Each row below holds a small network's activations on one input, seen along a few directions.
In each table, some parts of the input vary, and every possible input appears once, in random order.
A made-up example of a description, with smaller parts first: values(2) and (point or line(9) or (line(4) and ring(5))).
Shared parts are said once, and a part with two or three values counts as separate values.

Other details of the inputs shift rows strongly along three fixed directions, in all tables alike. That doesn't count.

Table:
x1: [-19 -10 -25 -20 -18  -2  25 -27 -23 -35 -50]
x2: [ 71 -36 -32  32  -6 -19 -22 -23  -2 -22 -31]
x3: [ 37   6  16  99 -21  17   6  29 -27  36  18]
x4: [-49  13  37 -15  43  21 -19 -23  36  21  40]
x5: [ 24  -9 -33  27 -41 -26  13  35 -27  18  17]
x6: [ 60 -41  -5  56  27  36   0 -19   8  58 -33]
x7: [-14  11  13   4  11  19  -7  21  35  60  14]
x8: [ 86 -36 -22  19 -16  -7  -5 -35 -21   2 -89]
x9: [-52  33  42 -38  31  32  -1   2  10  59  24]
x10: [ 63 -44  13  57  -9 -16 -31  21 -13  26  37]
x11: [-55   5   6 -44  15  24  24 -49 -15 -26 -46]
x12: [-87   2  20  17 -64 -45   5  75  12  10  50]
x13: [-41  12  10 -11 -39 -44  15  54   7 -25  64]
x14: [ -2  -3 -14 -15 -29 -65  -8  -8 -20 -73 -34]
x15: [ 85 -35  21  48  45   7   4 -24 -11  26 -11]
x16: [  6   7 -58 -21 -55 -37  18   9 -30 -38 -25]
x17: [-48  19  -2 -21 -41 -25  -5  40  22   3   2]
x18: [-28  24  23 -33  52  38  13  -4  32  17  43]
x19: [ -3  32 -26  23 -63 -13  15   6 -34 -63 -40]
x20: [  4  -1 -38  -4 -41 -71 -10  26  -6 -66 -14]
x21: [ -6   9  10  14  43   0 -15  17  30  27  41]
x22: [ 5 14 24  1 41 42 -7  3 12 84 20]
x23: [-53  26   2   6 -27 -51   5  88  30  -4  86]
x24: [ 72 -27   3  34  29  -6   6 -12  -9  10 -11]
x25: [-26  13   1 -39  46  28 -18 -45  33 -15  -9]
x26: [ 32 -38   3  70 -20  -6   0  32   4  53  10]
x27: [-38  65  -5 -29  21  67  19 -47   3 -36 -49]
x28: [ 27  -5 -25 -35 -48 -37   1 -23 -50 -50 -84]
x29: [-57   5  14   0 -46 -43 -26  72  15  -7  89]
x30: [-18  11 -27 -47 -26 -13  22 -24 -36 -37 -41]
x31: [-38  43  -6 -88  31  37   4 -49   4  -7 -54]
x32: [ 40 -30  -5  24 -11 -28 -21 -27 -10 -25 -20]
x33: [-35   8  47 -10  23  25  -6  -4  18  52   1]
x34: [-22  -8 -15  49 -34 -15  17  61  11  43  62]
x35: [ 68 -28   0  41  32 -12 -14 -17  -7  13 -14]
x36: [-45  62  12 -18  31  72  17 -44   5 -14 -30]
x37: [-14  -7  18  27  51  57  17  -8  17  74  28]
x38: [-26  24  14 -48  55  23   8 -28  20 -21 -14]
x39: [ 22 -14 -38 -25 -49 -36  -6   9 -18 -73 -14]
x40: [-52  23  13 -73  30  34  20 -60 -27 -18 -44]
x41: [  0  -3   6   1  25  21 -29  16  24  22  48]
x42: [-39   5  13   2  30  42   4  -5  37  48   7]
x43: [ 91 -44  -6  38  38  30 -31 -19  -4  29  -6]
x44: [ 88 -39  21  41  35  16   8 -26 -17  23  -2]
x45: [-18  13  -8 -71  27  28  -4 -39   9 -47 -16]
x46: [-43   6   9 -16 -46 -39  -6  51   3 -25  70]
x47: [ 18 -21 -15 -18 -54 -46  -6   1 -32 -72 -11]
x48: [ 28 -10  -8   9  -8 -15  11  23   2 -13  23]
Each input here is: line(4) and (point or ring(5) or ring(6)).
Question: Changing only the line(4) part turns x30 into x5. The same change can be made to x1. Which row results?
Answer: x37
Question: Changing only the line(4) part turns x25 into x2. The same change can be made to x7. Which row results?
Answer: x17
Question: Start at x18 and move only the line(4) part, one step at a time. The first step leads to x48. Which rows follow, in order?
Answer: x13, x44
Question: Start at x34 and move only the ring(5) part, one step at a time. The first step leads to x42. Which rows follow, in order?
Answer: x7, x31, x16

Table:
x49: [ 18 -11   6  46  -7  -6  -5  34   9  41  36]
x50: [-47  18  -3 -34 -22 -16   1   1   1 -33 -13]
x51: [ 18 -13   8  -6  25   2 -11 -13   7   2   6]
x52: [ 9 -5 -2  1 15 14 -1 -8  4 16 -9]
x53: [ 10  -1   3   7  14  16  -2 -11   5   8  -5]
x54: [ -2  11  -4 -19  15  17   7 -24  -4 -10 -20]
x55: [ 18  -8 -10   0  -1   2  -1 -15  -3  -6 -28]
x56: [10 -3  0 -1 12 14  2 -9 -2 19 -8]
x57: [ 11   1  -1   3  13  18   2 -10  -2  13  -4]
x58: [-32  11   3 -24  -5  -2   6  -9  -2 -17 -11]
x59: [ -6  -1   5 -18  16  16   4 -29  -4  -3 -27]
x60: [ 13  -3   6   3  15  17   4 -12  -5  17 -10]
x61: [ 22  -9  -5  15  -5  -4  -2  -6  -8   1 -18]
x62: [-32  11   3 -22  -5   0   6  -9  -2 -21  -8]
x63: [-82  33  13 -18 -20 -12   1  49  25   3  62]
x64: [ 30 -20  -3  -1   7 -12 -11  -7   0  -6  -2]
x65: [ -7   7   3 -14  14  16  -1 -26  -1 -11 -23]
x66: [23 -9  7 49 -2 -2 -4 32  9 37 39]
x67: [ -1   4  -5 -19  18  18   2 -26   3  -5 -28]
x68: [19 -7 10 44 -5 -2  2 35 -2 39 42]
x69: [-45  19  -3 -30 -21 -15   9   0  -4 -41  -6]
x70: [-83  31  19 -25 -25 -17   5  46  14   5  52]
x71: [ 22 -10  11  46  -5   0   0  33  -2  44  41]
x72: [ 10  -3   4 -26  30   8  -7 -31   3 -24 -13]
x73: [ 25  -6 -13  13   1   2   2  -3  -4  -3 -11]
x74: [  49  -24  -61   33 -107  -91    1   40  -40  -81  -36]
x75: [ 10   0   0   1  12  15   3 -10  -2  17  -7]
x76: [ 19 -11   7  -4  25   5 -11 -13   6  -1   9]
Question: Changing only one part turns x69 into x58. The same change can be made to x66. Which row results?
Answer: x49
Question: What is each input in this table made of?
Answer: line(4) and (point or ring(6))
Question: List by row number the other rows that have the line(4) part in common with x55.
Answer: x50, x52, x56, x59, x64, x70
